These are the activations of a small network on made-up records, seen along a few directions, one row for each record.
After each row come some of the record's fields: Zef, Kefe, Buda, Fim.
Not every record has every field; a missing one is written none.
Other fields move the rows too, some of them a lot.
Strong random noise was added to every row along 2 fixed directions; ignore it. To show where, here is one row again and again, with new noise each time:
[  84  -90 -101 -437 -212 -309  553  152 -394 -422  -51  160 -211  609
  138 -377  116   -6  -88  525 -283  387 -143  189]
[-204  202   26   68   39  -69   17  119 -149   70 -146  176  -75  144
   53 -155  190   12  -49  -33  -34  231  -63  -44]
[-451  138  134  499  126   48 -273   83 -114  178 -373  183   27 -138
   -2 -138  187  -34 -323 -345   23  238  -94   23]
[ 103  -61 -110 -470 -209 -311  562  156 -383 -406  -23  160 -217  621
  141 -365  121    3  -44  536 -275  375 -133  163]

[ 111 -750  106  -71 -223 -161  216  187 -216 -325 -718   27    5  -47
 -136 -384 -137 -118 -674  -80    5  166  118  863] -> Zef: none / Kefe: b5 / Buda: z2 / Fim: u1
[ 129   61 -124 -611 -146 -284  508  321 -340   45  -80   89 -184  472
   54 -212  111   98  281  317  -77  140  120  189] -> Zef: none / Kefe: b4 / Buda: z2 / Fim: u2
[  -4 -214  124  128   80   91 -193  123   57  225 -392   -6   62 -319
 -183  -27  -79  -43 -163 -430  254  -99  229  314] -> Zef: none / Kefe: b5 / Buda: z1 / Fim: u1
[ 377 -264  -21 -361 -159  -58  227 -140   30 -220  118 -135  -57  126
  -21   74 -234   55  104  286  -54 -200  -18  126] -> Zef: none / Kefe: b2 / Buda: z2 / Fim: u1
[ 166  -38  -42 -231   69  -81   16  202   52  170 -176   35  -58  -80
  -46  -38   45  -18  151 -187  221  -36  191  172] -> Zef: none / Kefe: b5 / Buda: z2 / Fim: u1
[-219  190   12  161 -138  102   51  -74 -213  188  -26  -10   38  206
   -6   73   58  199  -88  163 -271 -123   -8 -220] -> Zef: e7 / Kefe: b4 / Buda: z1 / Fim: u2
[-188  443   38   91   35  102 -118   -1   20  444  132   32   -7   13
   22  195  123  169  312  -22    7 -187   17 -328] -> Zef: none / Kefe: b4 / Buda: z2 / Fim: u2
[ 462  195 -203 -798  171 -233  336  431  202  147  240   72 -136   63
   19 -144   88 -106  701  -39  476  107  362  133] -> Zef: none / Kefe: b3 / Buda: z1 / Fim: u1
[-226  -71  -54  101  -28 -196  194  148 -280 -331 -125  130 -119  259
  132 -349  256 -103 -336  187 -162  398 -197  141] -> Zef: e4 / Kefe: b5 / Buda: z2 / Fim: u2
[ -59  350  -62  -77  -27    9   56  -36    2  119  325   69  -15  194
  153   99  218  135  305  179 -160  -40  -76 -500] -> Zef: e7 / Kefe: b1 / Buda: z1 / Fim: u2
[ 415 -431 -125 -580 -193 -280  455  170 -138 -353 -203   -4 -136  272
    6 -250  -40  -48  -71  274    5  100  111  459] -> Zef: none / Kefe: b5 / Buda: z2 / Fim: u1
[-397  201  299  762  136  468 -791 -239  295  753 -217 -136  272 -732
 -225  440 -129  139 -164 -746  178 -517  179 -207] -> Zef: e7 / Kefe: b4 / Buda: z1 / Fim: u1
[ 100  195 -183 -169  -83 -154  313 -173 -104 -595  608    6 -152  573
  300  -67  158  -13  122  705 -374  292 -380 -452] -> Zef: e4 / Kefe: b5 / Buda: z1 / Fim: u2
[  30  316  -18 -244    6  -47  127  199  -86  394  -51   85  -64  196
  -17   52  161  220  342  -30   41 -152  184 -214] -> Zef: none / Kefe: b5 / Buda: z1 / Fim: u2
[ 138  244  -23   -5    3  205 -181 -246  234  192  327 -174   41  -97
   -6  373  -52  112  236   42  -25 -334   61 -399] -> Zef: e6 / Kefe: b4 / Buda: z2 / Fim: u1
[-393   99  273  460 -342  280 -225 -241 -243  391 -412   26  122    9
 -116  199  -61  322 -392  -65 -402 -350  -43 -167] -> Zef: e7 / Kefe: b5 / Buda: z2 / Fim: u2
[  34   22  -28  101  140   43 -208 -191  194 -195  282  -82   25 -207
   34  120  -73  -97   77  -34   44    6  -85 -149] -> Zef: e2 / Kefe: b1 / Buda: z2 / Fim: u1
[-246  150   31  215   50   -5   -2  199  -79  267 -199   51   36  -14
   15  -45  161   73  -14 -177   40   62   61  -18] -> Zef: none / Kefe: b4 / Buda: z2 / Fim: u2
[  98 -497   97 -106 -187  -59  157  119 -118 -141 -480  -24   63 -103
 -186 -199 -257 -123 -398 -117   51   26  204  670] -> Zef: e7 / Kefe: b3 / Buda: z2 / Fim: u1
[ 160  218   14 -231  134   72 -157  227  294  578  -95   -7   66 -329
 -137  161   82   24  412 -454  441 -223  435   12] -> Zef: none / Kefe: b3 / Buda: z2 / Fim: u1
[ -59 -128   25  344  118  126 -271 -179  134 -115   49  -81   86 -256
  -10  140  -96  -74 -175 -100   26  -85 -133  -92] -> Zef: none / Kefe: b1 / Buda: z2 / Fim: u1
[  90 -602  -48   99  -23 -184  157  -54  -95 -718 -128  -94  -41  -16
   10 -288 -195 -287 -542  177  -70  353 -182  573] -> Zef: e1 / Kefe: b4 / Buda: z2 / Fim: u1
[ 170   33 -161 -397 -295 -195  565   -3 -231 -364  259   16 -174  643
  112 -137   33   70   85  715 -387   74 -155  -82] -> Zef: e7 / Kefe: b5 / Buda: z2 / Fim: u2
[ 256   90  -65 -279  -36   78   50  -34  145  167  195 -146   22   19
  -81  214  -78   58  210   58   34 -256  205 -121] -> Zef: e6 / Kefe: b3 / Buda: z2 / Fim: u1
[ -95  382  -70 -112  266 -151   -4  368   49  351  -39  147  -86  -28
   20 -108  242  -40  416 -266  332  172  160   10] -> Zef: none / Kefe: b4 / Buda: z2 / Fim: u2
[-404  240   31  315    8   40  -61   93 -137  193  -49  114  -45   67
   68  -63  214   51  -92  -36 -123  106 -174 -186] -> Zef: e1 / Kefe: b5 / Buda: z2 / Fim: u2
[ 104 -410  -44  -81   72 -187  153  118  -58 -369 -196    4  -60  -31
  -28 -255  -72 -189 -215  -21  144  232  -25  448] -> Zef: none / Kefe: b5 / Buda: z2 / Fim: u1
[ -27   77   73 -443 -304  -54  329  242 -413  479 -395   74  -36  320
 -135  -42    5  296  141   78 -142 -185  303  183] -> Zef: none / Kefe: b3 / Buda: z1 / Fim: u2
[ 183 -175   -1  -86   51   39  -39   99  110   89 -120  -87   -6 -154
  -93   50  -56  -22   -2 -167  220 -141  165  154] -> Zef: none / Kefe: b2 / Buda: z2 / Fim: u1
[-252  462   65  201  135  133 -211  206   66  723 -152   76   56 -154
  -19  170  237  208  273 -367  186 -191  194 -269] -> Zef: none / Kefe: b4 / Buda: z2 / Fim: u2
[-172  498  -49  110  159   47 -130   48   54  237  223  100 -100   70
  100   87  234   71  226    9   72    7  -93 -445] -> Zef: e4 / Kefe: b2 / Buda: z2 / Fim: u2
[-425   81  122  530  -91  202 -159  -54 -128  283 -235   14  106  -98
  -33   26   12   79 -329 -145 -156  -64  -40  -24] -> Zef: e7 / Kefe: b4 / Buda: z1 / Fim: u2
[-354  -44   89  661  -72  165 -212 -337 -153 -248   89  -40  113   63
   65  126  -42   57 -422  179 -397   30 -403 -296] -> Zef: e7 / Kefe: b2 / Buda: z1 / Fim: u2
[-208  432  -25  166  237    8 -147  198   51  303   67   76  -24  -64
   70   18  266    3  228 -205  202   98   73 -237] -> Zef: none / Kefe: b4 / Buda: z2 / Fim: u2
[-139 -473  -37   91 -358 -187  580  -68 -507 -735  -89  -21 -122  590
  159 -356  -12  -19 -629  686 -638  338 -412  231] -> Zef: e1 / Kefe: b5 / Buda: z2 / Fim: u2
[-224  116   37  169  -93   -4   -7  -48 -210  -34  -23  102  -10  212
   47   -6  101   73 -140  112 -236   75 -118 -214] -> Zef: e7 / Kefe: b5 / Buda: z2 / Fim: u2

Here are new rows. What are their fields?
[-266  245  -18  286   -1   56  -57  -39 -122  113   60    8   26  116
  126  109  188  145  -12   66 -174   12 -161 -385] -> Zef: none / Kefe: b4 / Buda: z2 / Fim: u2
[-182  376   85   89  -42  190 -119   29   13  561  -28   31   37   22
  -55  192  120  226  195 -122  -48 -299  139 -308] -> Zef: e7 / Kefe: b5 / Buda: z1 / Fim: u2
[ 234  244 -158  -55  267   14  -36 -225  331 -368  763 -137 -106   35
  157  171    5 -141  328  266  107   79 -243 -471] -> Zef: e4 / Kefe: b2 / Buda: z2 / Fim: u1
[ 235   70 -202 -203  339 -166  -54  127  300 -291  333   95  -72 -139
  139 -140  124 -274  357  -80  380  326  -34  -22] -> Zef: none / Kefe: b1 / Buda: z1 / Fim: u1
[-259  219  104  225  108   32 -173  196   -7  430 -301   86   51 -174
  -42  -26  143   39   36 -386  167   -8  180   61] -> Zef: none / Kefe: b4 / Buda: z2 / Fim: u2
[-319 -134   33  415   23  -30  -98   -7 -129 -236 -182  123    4  -26
  129 -196  118 -117 -406   17 -149  276 -281   97] -> Zef: none / Kefe: b1 / Buda: z2 / Fim: u2
[-183  369   20  127   74   79 -217   21   76  350   79   80   -7 -102
   72  141  193  104  259 -160   24 -105  -11 -365] -> Zef: none / Kefe: b1 / Buda: z2 / Fim: u2
[-177 -295  -25  276 -154   -5  239 -113 -325 -452  -20  -40   21  363
  104 -136   29   19 -463  439 -380  199 -303   18] -> Zef: none / Kefe: b2 / Buda: z1 / Fim: u2
[ 109  424  -48 -460  -68  -74  262  242 -145  461  150   88 -129  330
   45   76  191  280  551  153   -3 -202  166 -290] -> Zef: none / Kefe: b2 / Buda: z1 / Fim: u2
[-162 -225   -6  106   40 -104   98  254 -163 -207 -322  183  -15   -1
   59 -373  105 -157 -300  -53   41  359  -58  379] -> Zef: none / Kefe: b1 / Buda: z1 / Fim: u2
[  41  327  -48 -226 -146   12  303  -49 -108  197  291  -48  -58  382
   61  148   20  256  339  352 -262 -196   15 -369] -> Zef: e7 / Kefe: b4 / Buda: z1 / Fim: u2
[ -59  513  -83 -199  152 -116  119  213  -16  226  352  159 -174  192
  153   -6  247   45  561   71  103   65  -43 -391] -> Zef: none / Kefe: b5 / Buda: z2 / Fim: u2
[-568  -89  225  744 -280  270 -156 -305 -336   63 -281    1  125   57
  -25   57   -5  213 -662   96 -557 -113 -291 -143] -> Zef: e7 / Kefe: b5 / Buda: z1 / Fim: u2
[-199  122   31  212 -163   57   37 -151 -169  -70   86   52   28  256
  119   10  146  132 -140  246 -395   32 -207 -336] -> Zef: e7 / Kefe: b5 / Buda: z1 / Fim: u2
[-403 -146  115  465 -186   19  -24 -168 -377 -133 -305   44   28  178
    0  -62  -43   93 -521  119 -430   58 -288   19] -> Zef: e7 / Kefe: b5 / Buda: z2 / Fim: u2
[ -63  266  133  179  130  291 -448  -44  267  759 -149  -92  183 -457
 -254  391  -69  173  242 -562  291 -487  326 -159] -> Zef: none / Kefe: b3 / Buda: z1 / Fim: u1
[-178  124  116    2 -296   77   76  -81 -219  267 -150   43    0  242
   -5   65   90  262  -52  138 -347 -165  -26 -150] -> Zef: e7 / Kefe: b5 / Buda: z2 / Fim: u2
[ 538  146 -166 -771  199 -228  279  332  270   41  260   61 -182   58
   27 -125   62 -116  668  -12  470   66  314  128] -> Zef: none / Kefe: b5 / Buda: z1 / Fim: u1
